A small network was shown many inputs. Here are its activations along a few directions, one row for each input.
Each table varies a few parts of the input and shows all the possible inputs, shuffled.
Descriptions start from the smaller parts, as in this example, which fits no table here: values(2) and (point or line(11) or (line(4) and ring(5))).
Shared parts are said once, and a part with two or three values counts as separate values.

Other details of the inputs vary at random and push rows far along two fixed directions, the same in every table; ignore that.

A family of inputs:
x1: [-93,-58,-69,39,62,13,-29,41,-38,-78,-37,-53,34,-53]
x2: [17,25,-7,2,14,-14,-9,6,1,-8,2,20,-27,28]
x3: [-6,43,14,40,9,-16,-31,23,32,-14,-25,27,-15,34]
x4: [29,15,5,-9,14,-16,-73,-10,47,-26,-36,40,-35,-12]
x5: [7,17,5,-16,-46,-2,57,-8,-19,24,30,-25,-8,17]
x6: [-77,-80,-31,15,62,69,-25,24,-34,-39,-5,-65,80,-51]
x7: [-23,13,18,-28,-89,-4,95,-11,-41,22,43,-24,0,14]
x8: [-91,-58,-43,9,47,51,19,17,-47,-67,-1,-96,66,-45]
x9: [38,29,8,56,61,-4,-69,17,53,-4,-28,30,-13,25]
x10: [-5,22,8,-5,-16,-21,10,17,-10,-12,1,23,-31,29]
x11: [34,11,4,27,11,3,-19,5,15,22,2,4,-21,12]
x12: [3,-9,19,-62,-61,-20,53,-49,-5,18,6,-4,0,-28]
x13: [16,-11,15,-41,-29,12,40,-8,-34,31,41,19,19,6]
x14: [20,9,15,-17,-41,1,-12,-30,31,5,-13,4,-19,-20]
x15: [7,-22,16,-44,-44,0,73,-21,-38,58,39,6,26,-1]
x16: [14,23,-14,13,17,-32,-8,7,18,15,-7,18,-27,19]
x17: [19,23,23,7,7,-2,-53,-18,67,-17,-40,26,-15,-6]
x18: [11,-15,22,-36,-66,23,67,-24,-39,59,50,-9,28,5]
x19: [41,12,0,19,45,-13,-50,17,15,-4,-7,29,-23,18]
x20: [40,11,-9,31,42,-27,-35,7,25,16,-14,30,-19,10]
Each input here is: values(4) and (point or line(4)).
Which other rows agree with x8 in the values(4) part? List them by row number.
Answer: x3, x6, x9, x17
Change only the values(4) part in x7. List by row number the other rows that result.
Answer: x1, x3, x10
Start at x15 and move only the line(4) part, one step at a time. The first step leads to x20. Which rows follow, in order?
Answer: x16, x1

A family of inputs:
x21: [-18,-24,-30,16,33,8,-33,9,-6,-30,-25,-19,8,-32]
x22: [-25,-27,-26,24,33,18,-36,8,1,-34,-27,-30,13,-32]
x23: [41,40,8,43,25,-25,-40,21,38,14,-11,38,-34,46]
x24: [-24,-25,11,-47,-36,20,62,-35,-29,0,28,-47,26,-35]
x25: [24,30,30,-10,-43,-14,18,-16,19,26,7,20,-17,19]
x26: [-26,-33,-26,-3,37,18,-39,2,-1,-40,-25,-17,12,-42]
x27: [62,14,18,23,24,-3,-54,6,42,40,-11,56,-10,26]
x28: [39,37,8,37,17,-28,-42,13,47,16,-20,39,-32,34]
x29: [-26,-20,14,-49,-40,15,51,-29,-27,-6,24,-25,23,-30]
x30: [-26,-13,-1,-29,-25,8,68,0,-55,11,43,-26,17,4]
x31: [-35,-26,7,-40,-46,16,61,-19,-42,-2,27,-32,25,-24]
x32: [23,23,17,-14,-30,-24,26,-5,4,34,15,29,-20,29]
x33: [-21,-21,9,-44,-33,19,53,-33,-22,0,23,-41,22,-31]
x34: [23,34,28,-8,-33,-21,34,2,-4,31,27,29,-17,46]
x35: [26,31,17,3,-19,-16,29,2,1,30,23,11,-16,41]
x36: [-32,-23,-24,22,28,23,-36,12,3,-37,-29,-26,18,-29]
x37: [-38,-23,-29,24,37,15,-32,23,-8,-36,-21,-16,20,-16]
x38: [24,26,-3,43,33,-22,-68,28,44,-9,-36,47,-25,25]
x39: [-23,-30,-34,14,34,14,-35,9,-8,-32,-24,-25,11,-36]
x40: [22,36,27,4,-25,-13,31,2,3,29,23,19,-15,44]
x41: [-24,-21,12,-51,-40,17,49,-28,-26,-7,23,-26,23,-28]
x42: [-31,-21,0,-27,-30,15,71,-13,-41,9,33,-47,28,-12]
x43: [20,33,28,-3,-33,-18,27,-5,13,30,12,19,-12,33]
x44: [30,24,3,32,36,-7,-86,7,66,-19,-47,37,-24,6]
x45: [-18,-31,-30,4,42,16,-43,-2,2,-39,-28,-22,11,-43]
x46: [-30,-26,-15,9,32,27,-37,-1,10,-43,-26,-26,19,-41]
x47: [-29,-19,-6,-24,-18,10,74,-5,-61,8,42,-41,23,-6]
x48: [28,26,16,-9,-26,-28,29,-9,3,34,15,23,-19,27]
x49: [37,32,11,17,-4,-22,-47,5,44,6,-24,50,-31,24]
x50: [30,30,12,-5,-18,-23,31,0,-6,34,25,20,-21,39]
x51: [28,20,21,-21,-40,-22,20,-14,7,29,10,30,-23,16]
x52: [26,-17,-2,16,34,21,-40,9,13,18,-6,17,17,-3]
x53: [24,34,26,-10,-34,-20,35,3,-4,31,27,30,-16,48]
x54: [-26,-34,-24,1,39,16,-41,3,-1,-42,-28,-16,11,-42]
x55: [-26,-28,-29,21,31,20,-35,7,2,-33,-25,-32,14,-32]
x56: [-19,-30,-26,4,41,14,-39,-2,-1,-38,-26,-22,12,-44]
x57: [-26,-27,-38,23,46,10,-27,18,-12,-30,-19,-24,14,-23]
x58: [35,44,10,41,19,-17,-40,23,39,11,-13,41,-30,50]
x59: [-31,-24,-34,29,53,12,-27,33,-25,-33,-12,-17,11,-9]
x60: [28,21,19,-22,-41,-20,17,-15,10,29,11,29,-24,16]
x61: [23,24,19,-13,-30,-26,29,-4,2,33,16,29,-19,28]
x62: [-35,-13,5,-23,-32,18,63,-10,-34,5,28,-38,28,-8]
Changing only one part turns x55 into x22. The same change can be made to x53. Which row results?
Answer: x34
What do these inputs look like to the network?
Answer: values(2) and (point or (line(4) and ring(5)))
Change only the values(2) part in x46. List by row number the other rows that result.
Answer: x44
Start at x30 and move only the line(4) part, one step at a time. The first step leads to x32. Which rows follow, in order?
Answer: x60, x26
